Each row below holds a small network's activations on one input, seen along a few directions.
In each table, some parts of the input vary, and every possible input appears once, in random order.
A made-up example of a description, with smaller parts first: one of 3 separate values, together with either a single point or one of 9 places around a ring or (one of 5 places around a ring, together with one of 6 places along a line).
Shared parts are said once, and a part with two or three values counts as separate values.

Other details of the inputs vary at random and push rows far along three fixed directions, the same in every table; ignore that.

A family of inputs:
row 1: [ 13  -3   9 -26  -5  11 -10   4 -39  -2  24 -18  16]
row 2: [ 13   9 -28  19  -2   7  -4   0   6  -7  28 -13  12]
row 3: [  7   1 -21  19  -4  -4   2   1   2  -4   5  -1  -5]
row 4: [  4  18   6 -24   6  -2   5  -8  -7  -8   2  16 -14]
row 5: [ -1 -12   9 -23   6   7 -14  16 -25  11   3 -24  14]
row 6: [  5   1 -20  17  -1   6   6  -7  26 -12   4   1  -1]
row 7: [-12 -29  31 -11  11  -4 -17   4  -9  22  -7 -17  -5]
row 8: [ -2 -17  24 -27  -6   4   0  -2 -13 -16  10   0  -9]
row 9: [-12 -17  12   2   4  -2  13  -4  15  12 -19  14  -7]
row 10: [ -2  -5  11 -20 -12   1  23  -7  -2 -26   5  23  -5]
row 11: [  3  15  -6 -20 -22   6  15  -3 -11 -22  15   5  -5]
row 12: [ -8 -26  23  -5   5  -8 -13  11 -25  28 -10 -11 -16]
row 13: [ -1 -10  -5  -1   6  10  -3   0   7  11 -15  -3   4]
row 14: [  8  -9   1 -22   3  -1   1  16 -46 -18  25 -17  -3]
row 15: [ -4 -11  -3  23   8   0  -6  -3  28  13 -12  -8   0]
row 16: [ -9 -19  24 -23 -15  -8   0   9 -22  -4  -7  12 -24]
row 17: [ -6   4   2   5  22 -12  -6   5  10  22  -6  11   4]
row 18: [  2  13 -11   7 -18   6  19 -17  16 -12  -6  14 -10]
row 19: [ 10   3 -17  26   2   4 -11   2  10   8  18 -19  14]
row 20: [ -5  15 -22  10  -8   0   6  -5   8   1   1  -3   2]
row 21: [  5  12 -21  17   7   4   5  -1   7   7   3 -25  11]
row 22: [  2  10  -6  13  10  -6  -8 -10  36   0  -8  20  -6]
row 23: [-12 -16   8   0  -8 -12   0   1  -4   4 -17  15 -22]
row 24: [-15 -23  28 -10   8  -9  -7   8 -19  33  -4  -6   0]
row 25: [-11  -8   9  -3  -9  -7  10  -5   6   5  -6  16  -3]
row 26: [  2   8 -21   7  -5   1  20  -2  12 -21  11  13  11]
row 27: [ -2 -18   9   1   5  -7   2   2  -6   3 -16  -3 -16]
row 28: [ 0 19 -2 -6 17 -2 -2 -2 -1  4 -2 -5 -2]
row 29: [ -5   9  -3  18  -3   8  -3 -10  23   0 -25  21   3]
row 30: [ -2  -3  12 -14   4   0 -10   5 -33  21  13 -32   6]
row 31: [ -6  -6  -6  14   5  -1  -7  -4  22  14 -25 -10  13]
row 32: [  8  13   3  -8   0  10   6   5 -27 -21  31   8  11]
row 33: [  4   2 -10  22 -10 -12   4  -9  12  -9  -6   6  -5]
row 34: [ 14  24 -20   9  17   0   1   7  -3 -12  28  -5  24]
row 35: [-11  -4  -4   9   7  -8  -6  17  -5  27   7 -15  16]
row 36: [ 14  21 -15  12   7   8 -10   2   2 -23  30 -11  16]
row 37: [ -8  -5  10  -2  25  -6 -25   3   7  39 -28   1   4]
row 38: [ -5   8 -10  -1 -16   5  17 -16  15  -5 -10  17 -18]
row 39: [  2   3  19 -30  -2   9   1  -9  -2 -16 -16  29 -11]
row 40: [13 27 -4 14 -2 -1  1 -3 13  9 -1 -7  3]
row 41: [ 13   8  16  -2   5   0   3  10 -11   9  15  -1   8]
row 42: [-10  -5  19   1   4  -7  -4   2   0  -1 -23  17 -22]
row 43: [-11 -10  -9  19  13  -3   9   3  21  21 -13   3   3]
row 44: [ -3   7 -11  -3  -8   6  22 -14  17 -12 -12  12 -16]
row 45: [ 13   3  -5  -7  -9   5  -5   2 -18 -18  37 -16  11]
row 46: [-12 -17  17  -6   1  -6  13  -8   7   4 -14  15  -6]
row 47: [ -7  -9   8 -12 -13   3  19  -8   2  -5  -3  32 -16]
row 48: [ 10   9  -9   9  25  -9 -17  17 -15   6  11 -22  10]
row 49: [-21  -9  17  11  25  -8 -11  11   5  35 -19   1   2]
row 50: [  2 -10   7  -9 -10  -6  12  -5  -6 -27  -5   9 -15]
row 51: [-14  14  -4  24   8  -2  -6  -4  17  20 -20  -2  -3]
row 52: [ 28  13  14 -13  -7  10  -6   5 -18 -19  38  -6   6]
row 53: [ -3  -3  -2   2 -11   2   7  -4  25 -19  -5  12  -6]
row 54: [ 14  12   3  20  -6  -9   2  -1  19  -4 -12  14  -8]
row 55: [ -8  -7  -7  27   0 -18  -7   0  15  14 -18  -6  -5]
row 56: [ -3  -1   1  23  19  -7 -22  17 -16  21   0 -21   5]
row 57: [  3 -15   9 -20 -12   1  19  -6 -10 -27  -7  25 -31]
row 58: [  1   0   6 -24 -25  10   7  -5  -4 -20  -1  20  -3]
row 59: [-10   1  -3  -4   5  -3   1   7   0  12  -9 -20   2]
row 60: [  9  22 -30   0  -3   7  14  -3  -2 -23  20 -15  11]
row 61: [-12  -8  -9  22   1  -5 -12   0  23  19  -8  -2   0]
row 62: [ -1 -10  11 -21 -16  -6  16   2  -8 -30  -9  19 -22]
row 63: [ -5   0  -4  16 -10  -2  16 -11  24   2 -10  23  -3]
row 64: [ -1 -17  13 -21   4   5 -11  11 -23  -2  17 -15  -2]
row 65: [  5  12 -25  13   3  -2  11  11   6 -10  19 -10  23]
row 66: [  3 -12   0   9  11 -12  -5   6 -11   5  -3 -21  -1]
row 67: [  1  -9   0   7   6   6 -16   6  -6  28  -4 -18  15]
row 68: [ 14  13 -22   6  -9   8  -3  -3  -2 -12  17 -13  26]
row 69: [-8 -4 -3  0 -6 -3  6  4 -3  5  6 10  4]
row 70: [ -4  17   6 -12   4   4   1  -1 -11  -6   3   1  -7]
row 71: [ -4 -13  17 -22 -11   2  -8   9 -18   0  15  -3  -5]
row 72: [-21  -9  10   6   5 -11 -11   0   5  39 -23 -17  -4]
row 73: [ 12  12 -30   8   0  10  -1   3   3 -14  12 -15  26]
row 74: [  1  11 -11   5  -4   0  13 -15  13 -11  -5  -5   1]
row 75: [  2   0  -7   8  -5   4   6 -16  24  -6 -21   8   7]
row 76: [  0 -13  16  -9  -5   1  -9   0 -13   4  12  -8  -2]
row 77: [-11 -12  32 -11   0   7 -14   1 -10   2  -1  11 -15]
row 78: [  0  -1  11 -29  -4   4   7  -2 -25 -12  10 -14  -4]
row 79: [  0   5 -14   3 -18   7   6 -13  17 -12  -9  22   3]
row 80: [ 16  17   3   8 -12   6   3  -9  22  -5 -13  20   3]
row 81: [  4   5  15 -21  -2   5   0  -8   5 -28   7  25 -15]
row 82: [  6  12  -1  -3  13  10 -17   9 -16   3   7 -15  20]
row 83: [ 20  23 -30  20  18 -12 -12   9  -1  -6  19 -12  14]
row 84: [ -3 -10  -2  -1   1   7 -10   2  -4  23  -9  -5   6]
row 85: [ 6 -4 -3 -4  0 12  1 -2 -1 -1 -6 -5  8]
Each input here is: one of 5 separate values, together with either a single point or one of 4 places along a line or (one of 2 separate values, together with one of 6 places around a ring).
The inputs of row 85 and row 9 match in every part but the choice among 5 separate values. If row 73 is changed in the same way as row 85 into row 9, which row does it become?
Answer: row 26
The inputs of row 38 and row 2 match in every part but the choice among 5 separate values. If row 60 is changed in the same way as row 38 into row 2, which row does it become?
Answer: row 64
The inputs of row 70 and row 49 match in every part but the choice among 5 separate values. If row 44 is changed in the same way as row 70 into row 49, which row does it become?
Answer: row 43
Which other rows does row 65 become when the choice among 5 separate values takes its other values? List them by row number.
Answer: row 5, row 53, row 59, row 62
Which other rows does row 69 become when the choice among 2 separate values takes its other values? List them by row number.
Answer: row 26
Which other rows does row 34 become when the place on the line of 4 takes its other values? List them by row number.
Answer: row 17, row 32, row 49
Start at row 20 and move only the place on the ring of 6, one step at a time. The first step leads to row 11. Which rows follow, in order?
Answer: row 72, row 30, row 18, row 38
